Each row below holds a small network's activations on one input, seen along a few directions.
Each table varies a few parts of the input and shows all the possible inputs, shuffled.
Descriptions start from the smaller parts, as in this example, which fits no table here: line(4) and (point or line(9) or (values(3) and ring(8))).
Shared parts are said once, and a part with two or three values counts as separate values.

Table:
x1:  46 -47 -84 -72 101  76  -5  37  54  13   3  23  44  49
x2: -16  -1  22  12  21 -47 -29 -20  37 -17  11  14  -2   3
x3: -16 -37 -18   7 -11 -15  -6   5 -57  33 -21 -27 -14 -27
x4: -33 -15  19  16  20 -43 -37  -2  26   1   7  26 -10   2
x5:   9  45  35  14 -59  18  51   5 -34   4  -1 -27 -11  -1
x6:   63  -48 -122  -82   50  106   23   34  -19   23  -22  -17   36   28
x7:   2  37  49  20  -4 -25  -9  -2  45 -23  22  13  -3  14
x8:  -7  47  71  25 -15 -17   3   7  38  -7  18  15  -1  27
x9: -34 -28  17  21  32 -46 -49   7  16  22   3  16  -5   1
x10: -15 -24 -17   1 -22 -13   6  -4 -47  11 -14 -13 -18 -26
x11:  -4  -4 -10   3 -24  -7  11 -29 -40  -6 -16 -15 -10 -27
x12:  15  36  17  14 -49  18  35  -8 -33 -12  -4 -16  -9 -15
x13: -14  23  29  16   3 -22 -17 -12  44 -27  21  23   8   0
x14:   4  16  -7   5 -42  18  22 -18 -28 -18  -6 -15  -4 -28
What is each input in this table made of?
> values(2) and (point or line(6))
The inputs of x10 and x4 match in every part but the values(2) part. If x3 is changed in the same way as x10 into x4, which row does it become?
> x9

Table:
x15:  -5  28  41  21 -36 -27  25 -28 -26  -4  -4 -20 -12  -7
x16:   1  -9 -36 -28 -19   5  40 -28 -33 -19  -1  -5  -3 -13
x17: -31   1  39  40  -5 -58 -46 -19  16 -10   6  11 -17 -20
x18: -36 -30  25  16 -28 -12   6  48 -66  81 -32 -19 -37  10
x19: -26   6  43  29   4 -58 -29 -25  17  -7   8   9  -8 -12
x20: -17  15  30  38 -53 -33  -5 -21 -35  -8  -9 -19 -27 -39
x21:  10 -53 -63 -37  66  18 -20   5  11  11 -12   7  19   8
x22:   1  33  40  17 -36 -16  30 -18 -18  -9   0 -15  -3  -2
x23: -19  12  50  23  12 -54 -16 -27  24  -6  11  10  -4  10
x24: -38  -2  33  50 -14 -58 -56  -8   8 -12   2  14 -24 -34
x25:   4  44  36  11 -34   5  34  -8  -8 -12   8 -10  -3   5
x26: -13 -25 -30 -30  23 -21   1 -25  17 -25  10  26   5   3
x27: -12  21  34  27 -44 -33  11 -27 -34  -5  -7 -21 -17 -31
x28:  46   7 -16 -26   5  57  27  25 -18  19 -12 -20  11  24
x29:   6 -74 -94 -41  64  16 -40   0  -5  13 -13  -2  25 -13
x30:  10  14 -17  -6 -30  34  29  -2  -5 -25  11  -5   4 -19
x31:  -8  -8 -24 -21  20  -2  -5 -10  32 -24  18  30  11  -3
x32:  -3  -1 -10  -6  14   7 -11   1  45 -27  21  27  13  -1
x33:  25 -34 -70 -34  19  42  19   0 -40  14 -22 -21  12  -8
x34:  30   9   2 -16  36  38  -9  60  51  24   8   5  10  54
x35:  -9  30  43  15  13 -21  -7  -5  43 -14  21  22   6  23
x36:  37 -11 -42 -29  12  49  28   8 -28  16 -16 -17   9  10
x37:  22 -29 -34 -29  58  25 -12  13  26  12  -5  12  16  26
x38: -12  19  48  21  12 -43 -11 -16  32 -12  15  16   5  16
x39:  32 -10 -11 -25  53  33 -12  28  35  15   0   8  18  40
x40:  -5  14   8   5  10   5 -20   5  47 -21  15  26  13   5
x41:  -3  26  27  12   9  -6 -12  -1  50 -16  17  25  11  17
x42:   9  40  20   9 -36  21  28  -3  -1 -14   5  -8   1  -1
x43:   8  28   1   3 -35  31  21   3  -3 -20   4  -6   5 -13
x44:   5   7 -30 -20 -24  25  35 -13 -18 -21   7  -2   2 -20
x45:  45  25  -1 -19 -11  61  28  56  -1  28  -3 -22   5  40
x46:   20  -58 -102  -38   18   40   -3   -4  -56   16  -23  -30   18  -28
x47: -51 -45  34  19  20 -34 -34  49 -13  74 -18   8 -30  26
x48: -23  11  24  48 -62 -33 -14 -12 -44 -11 -12 -16 -33 -54
The inputs of x28 and x39 match in every part but one. If x36 is changed in the same way as x28 into x39, which row does it become?
> x37
What is each input in this table made of?
> values(2) and (point or line(5) or line(11))
Which other rows does x47 become when the values(2) part takes its other values? List them by row number.
> x18

Table:
x49:   4  54  50  44 -60 -31   7 -17  18 -48  30  -3  -3 -21
x50:  21   0   2 -16 -41   8  40   2 -51  11 -24 -25 -32   0
x51:  25  28 -19 -21 -18  49  43  20   8   8  -7  -8  16  14
x52: -16 -18   7   6 -25  -3  23  16 -64  36 -28 -42  -9  -9
x53:   23  -59 -104  -65   63   15   -8  -36  -14  -11  -12    4   43   -2
x54: -32  39  44  38 -57 -43 -25 -25  -8 -23  10 -11 -22 -47
x55:   9  28  64  18  52 -26 -44  31  87 -11  27  22   2  62
x56:  10  24 -24 -13 -24  31  48   2 -38  -2   6  -8  -4  11
x57:  25   5 -13 -26  -1  68  17  28  19   9   6   2  24  39
x58:  -78  -36   56   26   47 -109  -66   -9   58   15   19   55  -17   15
x59: -61  -7  31  68 -54 -68 -32 -47 -42 -21 -21   9 -35 -70
x60:  19 -33 -58 -32  50  49 -23  32  29   3  -3   9  16   7
x61:  19 -60 -88 -39  64  31 -12  -3  14   1  -4  -4  15  -7
x62: -13 -38   3  23  -3 -19 -20  13 -69  74 -31 -30 -23 -13
x63:  32 -13 -35 -29  34  53  -5  41  17   6   3  22  20  10
x64:  14  85  86  18 -28  -6  57 -47  35 -47  30   9   9  11
What is each input in this table made of?
> values(2) or line(4) or line(10)
A walk changes only the line(10) part. It starts at x62 and steps to x52. List the rest of the walk in order.
> x50, x56, x51, x57, x63, x60, x61, x53

Table:
x65:  52  -7 -77 -85  61  46  47 -13  23 -21   0  -9  39  31
x66:  -1  33  34  38  21 -13 -57  24  60   4  19  15  18  18
x67:   27  -54 -114  -33  -12   75   -4   64  -53   46  -41  -25  -10  -21
x68:   63   12 -111  -63  -14  100   27    5   -6  -32  -16  -18   29  -26
x69: -22   1  38  23  -5 -51  18 -46 -43  -2 -10   8  -6 -11
x70:  14  50  15  43 -67  20  -9  33 -23 -12  -1 -25 -21 -19
x71: -44  16  -7  38 -76 -25  -8 -22 -34 -43   5  -4 -28 -71
x72: -12  -2  36  13   5 -66   2 -27 -10 -11   8   1 -16 -15
x73:   8 -88 -79 -53  68  39 -33  60   2  47 -21   6   8  44
x74: -10  45  59   9 -55  19  46  11  -8   8   9 -14   1   8
x75:  -1 -82 -88 -30  88  51 -57  62  28  45 -11   6  29  25
x76: -10  25  57   3 -10  -2   3  30  55  -4  18  39  -5  39
x77:   6  42  49  16  -9 -19  19 -13 -26  19  -1  -3  -6  33
x78: -17   6  33  24 -41 -34   5 -31 -47  -7  -8 -25   2 -42
x79:  59 -35 -78 -68  66  65   5   1  41 -41  22  25  40  32
x80:  48 -29 -85 -44  87  78 -18   5  65 -43  35  26  60  16
x81:  70 -14 -83 -64  12  81  54 -23 -18 -15   3 -23  43  -7
x82:  -3  13  42  26 -36  -5   8 -18 -33  13 -22 -44 -11 -21
x83:  15  36  47  10   1 -35   6   6   6  10  17 -11 -14  29
x84:  -7  50  31  29 -78  43  27  44  -2 -18   7  -2 -21 -16
x85:   9  27  44  14   1 -22 -36  19  33   3  11  16  -2  36
x86: -42  -2  25   6 -10 -79   7 -50  -1 -22  23   7 -27 -17
x87:   3   5  46  12  10 -38   3 -13   2   9  -4 -17 -29   6
x88: -27  -4  21  40  26 -46 -62  -8  45 -16   8  31   9 -29
x89: -58   0  10  32  11 -60 -57 -32  53 -26  22  38   0 -32
x90: -21  32  48  27  11   9 -18  36  81  -5  28  38  12  19
x91: -46  -9  19   9 -10 -69 -37 -39  28 -28  15  38 -19 -14
x92:  -5  35  61  -2  -8 -14  44  16  28   4  25  11 -16  32
x93: -12   2  31  38  30 -18 -60   7  57   3  -3  12  -2  -7
x94:  62 -17 -76 -63  53  66  68 -35 -11 -16   6   6  36  26
x95:  15 -77 -77 -56  62  24  10  46 -25  59 -20 -18   3  36
x96: -52   2  27  15 -19 -64  23 -69 -35 -14   5  14 -15 -13
x97: -13  42  64   2 -18   1  57  -4  -2  13   6  18  -8  37
x98:  -6   9  49  22   1 -21  18 -32 -32  18 -22 -10 -18   8
x99: -48   7  23  16 -55 -48  11 -53 -39 -19   8 -18  -8 -44
x100:  -2  -4  40  15  10 -28 -40   1  31   2 -11  12 -20  10
x101: -14  14   3  46 -63 -10 -14   0 -41 -32 -10 -12 -19 -69
x102:   9  45  44  21 -46  -3   9   1 -28  16   2 -37   2   4
x103:   2  20  11  48 -61  18 -12  12 -25 -11 -25 -31 -33 -48
x104:  17 -64 -85 -48  11  53  16  38 -60  69 -41 -41  18   6
x105: -16 -10  31  16   5 -56 -42 -15  19 -17   1  32  -8 -11
x106:  11 -72 -77 -45  52  39  29  24 -54  66 -35 -12  12  39
The inputs of x92 and x84 match in every part but one. If x65 is changed in the same way as x92 into x84, which row does it become?
> x68
The inputs of x74 and x97 match in every part but one. If x82 is changed in the same way as x74 into x97, which row does it become?
> x98
What is each input in this table made of?
> line(6) and (values(2) or line(5))
List by row number the other rows that have the line(6) part in common with x79.
> x73, x76, x85, x91, x100, x105
Which other rows does x95 become when the values(2) part takes its other values? List them by row number.
> x65
